Small tables with named rows and columns. After each table, cells are looked up by row and column.

Table Nado
	Dazema	Dur	Fitugez	Muval	Gusobu	Gup	Zof	Tupumop	Vimamo	Naza
Zosi	0.52	8.55	-2.63	-2.42	6.28	0.84	4.94	-4.07	5.41	6.62
Nolu	2.08	-2.87	2.04	4.86	-1.69	-0.23	-1.10	4.65	-3.59	0.00
Navi	1.52	3.90	0.67	0.60	3.84	0.87	3.13	0.23	2.87	3.92
Sege	4.02	-6.62	5.78	7.70	-5.54	0.34	-3.39	7.65	-7.17	-3.76
Fepoti	0.60	5.22	-0.32	-0.07	4.58	0.42	3.26	-0.93	3.48	4.33
Zuz	0.33	8.66	-2.84	-2.11	6.51	1.14	5.05	-4.20	5.58	6.39
Vefu	1.25	8.15	-2.23	-1.93	5.58	1.37	5.29	-3.54	4.90	5.97
Bafa	0.39	7.80	-2.98	-1.33	6.61	1.10	4.99	-3.34	5.82	5.48
Nit	4.47	-6.50	5.68	7.34	-5.10	0.50	-3.34	7.09	-5.92	-3.07
Padepe	1.97	-2.19	2.08	4.65	-1.38	0.58	-0.24	4.30	-3.38	-0.30

What is the Naza of Navi in Nado?
3.92
What is the Zof of Zuz in Nado?
5.05
What is the Tupumop of Vefu in Nado?
-3.54
What is the Dazema of Fepoti in Nado?
0.60
What is the Dazema of Sege in Nado?
4.02
What is the Gusobu of Navi in Nado?
3.84
What is the Naza of Nolu in Nado?
0.00
What is the Fitugez of Fepoti in Nado?
-0.32
What is the Fitugez of Navi in Nado?
0.67
What is the Dur of Bafa in Nado?
7.80
What is the Zof of Vefu in Nado?
5.29
What is the Zof of Zosi in Nado?
4.94
What is the Zof of Fepoti in Nado?
3.26
What is the Dur of Sege in Nado?
-6.62
What is the Fitugez of Zosi in Nado?
-2.63
What is the Tupumop of Zuz in Nado?
-4.20
Row with the largest Gup: Vefu

Table Zenena
         Bulom  Nifati
Mav      26771   44174
Nik      72467   83561
Zikasa   61598   54950
Koli     73635   85733
Vez      61572   68501
Zusif    52055   57268
Dolupov  41106   52710
Befake   40882   49178
Fur      87838   69522
Vafodig  22403   15675

Bulom of Zikasa is 61598
Nifati of Zikasa is 54950
Nifati of Vafodig is 15675
Nifati of Nik is 83561
Nifati of Zusif is 57268
Nifati of Mav is 44174
Bulom of Dolupov is 41106
Nifati of Fur is 69522
Bulom of Nik is 72467
Bulom of Mav is 26771
Nifati of Dolupov is 52710
Nifati of Befake is 49178
Nifati of Vez is 68501
Bulom of Vez is 61572
Bulom of Zusif is 52055
Bulom of Vafodig is 22403
Bulom of Fur is 87838

Ditan:
	Fug	Mun	Fitofuv	Kofepe	Lut	Luvar	Kov	Takizeg
Zazesi	0.40	0.42	0.32	0.36	0.25	0.12	0.46	0.35
Keve	0.44	0.29	0.27	0.37	0.46	0.50	0.20	0.37
Livuzo	0.35	0.13	0.30	0.46	0.26	0.36	0.53	0.32
Piv	0.51	0.57	0.30	0.39	0.27	0.78	0.42	0.33
Gapa	0.43	0.39	0.41	0.32	0.34	0.09	0.43	0.07
Bim	0.40	0.36	0.28	0.37	0.39	0.05	0.15	0.44
Givatuk	0.54	0.22	0.26	0.28	0.15	0.24	0.59	0.32
Pimoli	0.10	0.45	0.32	0.38	0.31	0.53	0.62	0.31

Fitofuv of Zazesi is 0.32
Kofepe of Pimoli is 0.38
Takizeg of Piv is 0.33
Fitofuv of Pimoli is 0.32
Lut of Keve is 0.46
Fitofuv of Keve is 0.27
Takizeg of Zazesi is 0.35
Kofepe of Keve is 0.37
Fug of Livuzo is 0.35

Dipalu.tsv
	Gotalib	Zer	Dudidev	Nolegon
Reve	3.9	-2.3	-1.6	-1.8
Nesusat	-8.0	8.8	2.1	2.4
Kapesab	6.5	-6.3	-1.3	-1.5
Gofi	6.1	-5.7	-0.6	-0.6
Vabel	-7.1	6.6	2.8	3.0
Tobo	1.0	-0.9	-1.8	-1.0
Pugase	-5.2	5.4	1.5	2.6
Dibe	6.8	-6.7	-0.7	-0.7
Pimavo	-6.3	5.7	1.4	1.8
Pebinag	-6.0	7.0	2.2	2.6
Pezuvo	8.4	-7.7	-1.9	-2.3

What is the Gotalib of Nesusat in Dipalu?
-8.0
What is the Nolegon of Pimavo in Dipalu?
1.8
What is the Dudidev of Gofi in Dipalu?
-0.6
What is the Gotalib of Pimavo in Dipalu?
-6.3
What is the Gotalib of Reve in Dipalu?
3.9
What is the Zer of Kapesab in Dipalu?
-6.3
What is the Gotalib of Pezuvo in Dipalu?
8.4
What is the Zer of Pezuvo in Dipalu?
-7.7
What is the Zer of Reve in Dipalu?
-2.3
What is the Gotalib of Pebinag in Dipalu?
-6.0
What is the Dudidev of Pezuvo in Dipalu?
-1.9

